These are the activations of a small neural network, seen along a few directions. Each row is one input.
Each table varies a few parts of the input and shows all the possible inputs, shuffled.
Descriptions start from the smaller parts, as in this example, which fits no table here: one of 3 separate values, together with either a single point or one of 9 places along a line or (one of 6 places along a line, together with one of 8 places around a ring).
Shared parts are said once, and a part with two or three values counts as separate values.

Other details of the inputs vary at random and push rows far along two fixed directions, the same in every table; ignore that.

Rows:
row 1: -.34  .43  .18  -.22  .13  .05  -.77  .30  .42  -.39  -.03
row 2: -.18  .17  .04  .05  .00  -.05  -.21  .08  .24  .03  -.03
row 3: -.17  -.57  -.08  .18  .07  -.08  .53  -.12  .25  .26  .06
row 4: -.12  -.24  .00  .14  -.10  -.29  .23  -.18  .13  -.02  .12
row 5: .29  .08  -.11  -.01  -.14  .10  .19  -.28  -.30  .20  -.01
row 6: .18  .44  -.05  -.39  -.01  .48  -.51  .35  -.31  .00  -.22
row 7: -.47  .17  .18  .09  .23  .03  -.55  .57  .41  -.23  -.03
row 8: .13  .08  -.06  .03  -.15  .02  .11  -.22  -.17  -.07  -.11
row 9: -.44  -.27  .19  .18  .04  -.38  .05  -.04  .53  -.16  .29
row 10: .07  .04  -.01  -.09  -.05  -.02  -.05  -.17  -.08  -.10  .06
row 11: -.16  .32  .07  -.20  .07  .06  -.54  .21  .24  -.08  .03
row 12: .21  -.49  .04  .12  .05  -.04  .60  -.16  -.23  .17  .14
row 13: .34  .10  -.12  .03  -.05  .08  .03  -.17  -.30  .05  -.03
row 14: .53  -.28  -.15  -.08  -.04  .07  .63  -.19  -.62  .24  -.08
row 15: -.13  -.08  .10  .33  .06  -.14  .09  -.10  .23  -.04  .13
row 16: .07  .09  -.05  -.19  -.07  -.03  -.17  -.05  -.07  -.12  .01
row 17: .12  -.04  -.08  .18  -.05  -.13  .10  -.06  -.06  .07  -.06
row 18: .29  .28  -.02  -.41  .04  .45  -.21  .17  -.36  .08  -.21
row 19: -.26  -.47  .07  .21  -.02  -.24  .40  -.05  .07  .00  .19
row 20: -.13  -.12  .11  .11  .09  .04  -.06  .24  .09  -.06  .09
row 21: .20  .28  -.06  -.10  .03  .12  -.33  .04  -.14  -.07  -.06
row 22: .17  .05  -.06  -.10  -.05  .04  .03  -.21  -.16  .15  .11
row 23: .04  -.13  -.03  -.01  -.08  -.15  .13  -.13  .01  .17  .16
row 24: -.49  -.33  .17  .19  .12  -.29  .30  .08  .41  -.13  .18
row 25: .37  -.25  -.15  .11  -.23  -.08  .60  -.53  -.43  .13  .05
row 26: .19  .05  -.07  -.16  -.07  .02  -.02  -.15  -.15  .15  .11
row 27: -.50  -.05  .08  -.01  .20  .08  -.28  .31  .60  -.25  -.19
row 28: -.46  -.50  .25  .26  .06  -.24  .30  .02  .37  -.11  .33
row 29: .42  -.14  -.20  .18  -.17  -.07  .44  -.30  -.41  .21  -.08
row 30: .10  .27  -.10  -.26  -.02  .30  -.31  .28  -.29  .08  -.18
row 31: .63  .75  -.27  -.32  -.13  .49  -.54  .13  -.64  -.05  -.54
row 32: -.29  .22  .21  -.18  .22  .16  -.29  .36  .27  -.09  -.05
row 33: -.09  -.15  .07  .15  .07  -.22  .01  -.06  .22  -.03  .23
row 34: .15  -.25  -.10  .21  -.09  -.24  .32  -.18  -.09  .14  .08
row 35: -.14  .51  .09  -.14  .07  .22  -.60  .17  .20  -.11  -.06
row 36: -.03  -.28  -.05  .05  .00  -.09  .48  -.07  -.09  .23  .11
row 37: .41  .23  -.16  -.21  -.16  .20  -.03  -.24  -.47  -.03  -.14
row 38: -.08  .18  .04  .00  .06  -.06  -.40  .23  .21  -.14  -.01
row 39: -.20  -.31  .05  .25  .13  -.22  .36  .10  .17  .04  .12
row 40: .20  .05  -.02  -.29  .00  .18  .14  .03  -.34  -.05  -.20
row 41: -.18  .21  .09  .09  .00  .03  -.18  .02  .23  -.02  .00
row 42: -.25  -.18  .07  .19  -.02  -.27  .13  -.07  .32  .12  .21
row 43: -.03  -.04  .00  .13  -.11  -.12  .17  -.19  .02  -.05  -.03
row 44: -.18  .32  .07  .03  .01  .06  -.32  .12  .24  -.02  -.09
row 45: .53  .15  -.38  -.29  -.01  .45  -.08  .12  -.50  .13  -.53
row 46: -.16  -.43  .19  .06  .07  -.09  .41  -.09  .11  -.05  .17
row 47: .31  -.01  -.19  -.05  -.22  -.03  .22  -.25  -.38  .07  -.16
row 48: -.45  .15  .21  .10  .21  -.16  -.55  .33  .62  -.26  .15
Description of these inputs: one of 3 separate values, together with either a single point or one of 5 places around a ring or one of 10 places around a ring.
- Changing only the choice among 3 separate values turns row 10 into row 21. The same change can be made to row 4. Which row results? => row 34
- Which other rows does row 41 become when the choice among 3 separate values takes its other values? List them by row number. => row 8, row 31
- Which other rows does row 9 become when the choice among 3 separate values takes its other values? List them by row number. => row 23, row 38

Rows:
row 49: -.29  -.40  .01  .39  .05  -.27  .38  -.15  .38  -.06  .08
row 50: -.52  -.27  .19  .22  .40  -.08  -.17  .73  .55  .05  .12
row 51: .23  .06  -.20  .05  -.19  -.02  .14  -.24  -.17  .24  -.09
row 52: .14  .19  -.04  -.08  -.06  .05  -.17  -.08  -.18  .10  .10
row 53: -.39  .09  .20  -.03  .14  .00  -.31  .26  .29  -.35  -.09
row 54: .14  .26  -.05  -.47  .14  .64  -.15  .28  -.21  .31  -.26
row 55: -.04  -.27  .08  -.07  -.01  -.13  .17  -.16  .06  -.04  .25
row 56: .24  -.06  -.11  .21  -.14  -.09  .17  -.21  -.17  .23  -.01
row 57: .11  .14  -.05  -.27  -.01  .17  -.16  .08  -.17  -.21  -.26
row 58: -.11  .30  .01  -.17  .00  .01  -.34  .00  .14  .03  .06
row 59: .24  .36  .00  -.13  .01  .10  -.33  .06  -.21  .03  .04
row 60: -.06  .25  .03  .09  .10  .09  -.31  .25  .10  -.22  -.28
row 61: .19  -.32  .07  .01  -.07  -.14  .42  -.22  -.27  .04  .29
row 62: -.15  .04  .15  .00  .10  .01  -.08  .19  .08  -.29  -.05
row 63: .30  -.03  -.26  -.05  -.18  .08  .31  -.22  -.32  .10  -.30
row 64: .25  -.16  -.23  .17  -.14  .01  .41  -.22  -.37  .08  -.17
row 65: .04  .39  -.08  -.01  .00  .10  -.48  .13  .15  -.02  -.17
row 66: .07  -.20  -.06  -.13  -.11  -.03  .37  -.18  -.18  -.03  -.10
row 67: -.10  -.37  .08  -.05  -.08  -.21  .38  -.27  .04  .05  .28
row 68: -.09  .16  .04  -.04  .05  -.04  -.28  -.01  .20  -.01  .17
row 69: .25  .24  -.07  .14  -.05  .04  -.13  .01  -.14  .09  -.08
row 70: -.45  -.40  .30  .20  .04  -.30  .18  -.04  .40  -.13  .46
- What is each input in this table made of? => either one of 2 separate values or (one of 4 places along a line, together with one of 5 places around a ring)
- Which other rows does row 63 become when the place on the line of 4 takes its other values? List them by row number. => row 49, row 60, row 64

Rows:
row 71: .34  .22  -.18  -.43  -.18  .13  -.14  .03  -.49  .12  -.08
row 72: -.35  -.24  .19  .39  .14  -.28  .06  .03  .53  .21  .42
row 73: -.52  -.17  .19  .48  .10  -.41  .02  .15  .56  .01  .28
row 74: .35  .43  -.12  -.32  -.19  .19  -.27  -.01  -.48  -.24  -.32
row 75: -.26  .18  -.01  .13  .13  -.09  -.50  .19  .51  -.08  -.03
row 76: .04  -.08  .01  -.09  -.05  .21  .38  -.22  -.15  .11  -.10
row 77: -.32  -.44  .07  .34  .21  -.15  .24  .30  .32  -.15  -.07
row 78: .21  .37  -.01  -.54  -.12  .25  -.34  .10  -.41  -.06  -.04
row 79: .06  .26  .08  -.32  -.08  .12  -.22  .00  -.24  -.23  -.02
row 80: .35  .12  -.27  -.33  -.12  .36  .19  -.07  -.43  .39  -.29
row 81: -.54  -.03  .16  .09  .36  .04  -.44  .74  .57  -.22  -.15
row 82: .44  .14  -.39  -.19  -.19  .32  .22  -.11  -.52  .35  -.48
row 83: .06  -.05  -.07  .07  -.08  .12  .38  -.22  -.10  .05  -.27
row 84: -.06  .53  -.01  .08  .01  .07  -.54  .31  .06  -.21  -.25
row 85: -.12  -.17  -.05  .38  .02  -.26  .08  -.17  .35  -.05  .06
row 86: .11  .21  -.09  .29  -.03  -.01  -.17  .02  .03  .00  -.14
row 87: -.47  .25  .31  .03  .24  .00  -.60  .16  .66  -.34  .16
row 88: .45  -.22  -.12  .23  -.22  -.16  .66  -.45  -.56  .17  .06
row 89: .19  .44  -.14  .04  .00  .17  -.49  .21  -.06  .10  -.22
row 90: -.11  .10  .12  -.25  -.01  .01  -.24  -.08  .09  -.28  .08
row 91: -.06  -.68  .15  .12  .16  -.06  .67  -.02  -.09  .01  .20
row 92: -.16  -.18  -.01  .22  -.12  -.32  .20  -.10  .11  -.14  .04
row 93: -.23  -.28  .10  .16  -.04  -.33  .19  -.26  .30  -.25  .16
row 94: .42  -.11  -.11  .29  -.13  -.06  .41  -.39  -.36  .16  .02
row 95: .12  -.11  -.16  -.02  -.18  -.18  .17  -.09  -.22  .09  -.02
row 96: -.08  -.54  .08  -.05  -.09  -.31  .51  -.41  .04  .10  .46
row 97: .00  .16  .05  -.15  .20  .30  -.30  .47  -.06  -.32  -.37
row 98: -.07  .00  .06  .07  .01  -.12  .00  .08  .03  .18  .22
row 99: -.09  .07  -.10  -.11  -.05  -.11  -.28  .05  .16  -.10  -.08
row 100: .30  -.16  -.01  -.03  -.13  -.04  .45  -.26  -.47  .29  .28
row 101: .02  -.37  .12  .26  .01  -.18  .45  -.30  .03  .30  .47
row 102: -.09  .33  -.13  -.01  -.01  .25  -.19  .16  .10  -.06  -.49
row 103: .27  .12  -.14  -.43  .14  .42  -.25  .51  -.38  .08  -.29
row 104: -.48  -.09  .32  -.16  .38  .17  -.30  .61  .40  -.20  .10
row 105: .17  .01  .09  .04  -.07  -.01  .22  -.18  -.31  .04  .16
row 106: .22  -.10  -.04  -.13  -.02  .03  .12  -.27  -.14  .19  .22
row 107: -.13  .43  .06  -.42  .07  .47  -.37  .25  .05  .02  -.23
row 108: .34  -.09  -.14  .12  -.09  -.07  .24  -.40  -.20  .02  -.03
row 109: .18  .48  .08  -.11  .04  .29  -.45  .08  -.14  -.09  -.07
row 110: -.24  -.30  .05  -.05  -.01  -.29  .07  -.10  .32  .04  .30
row 111: -.41  -.26  .07  .28  -.01  -.40  .04  -.10  .53  -.25  .12
row 112: .12  -.20  -.10  .02  .00  -.11  .13  -.20  .05  .26  .22
- What is each input in this table made of? => one of 6 places around a ring, together with either one of 2 separate values or one of 5 places around a ring
- Changing only the place on the ring of 6 turns row 100 into row 84. The same change can be made to row 78. Which row results? => row 92
- Changing only the place on the ring of 6 turns row 110 into row 93. The same change can be made to row 72. Which row results? => row 94
- Which other rows does row 82 become when the choice among 2 separate values takes its other values? List them by row number. => row 81
- Which other rows does row 97 become when the choice among 2 separate values takes its other values? List them by row number. => row 83
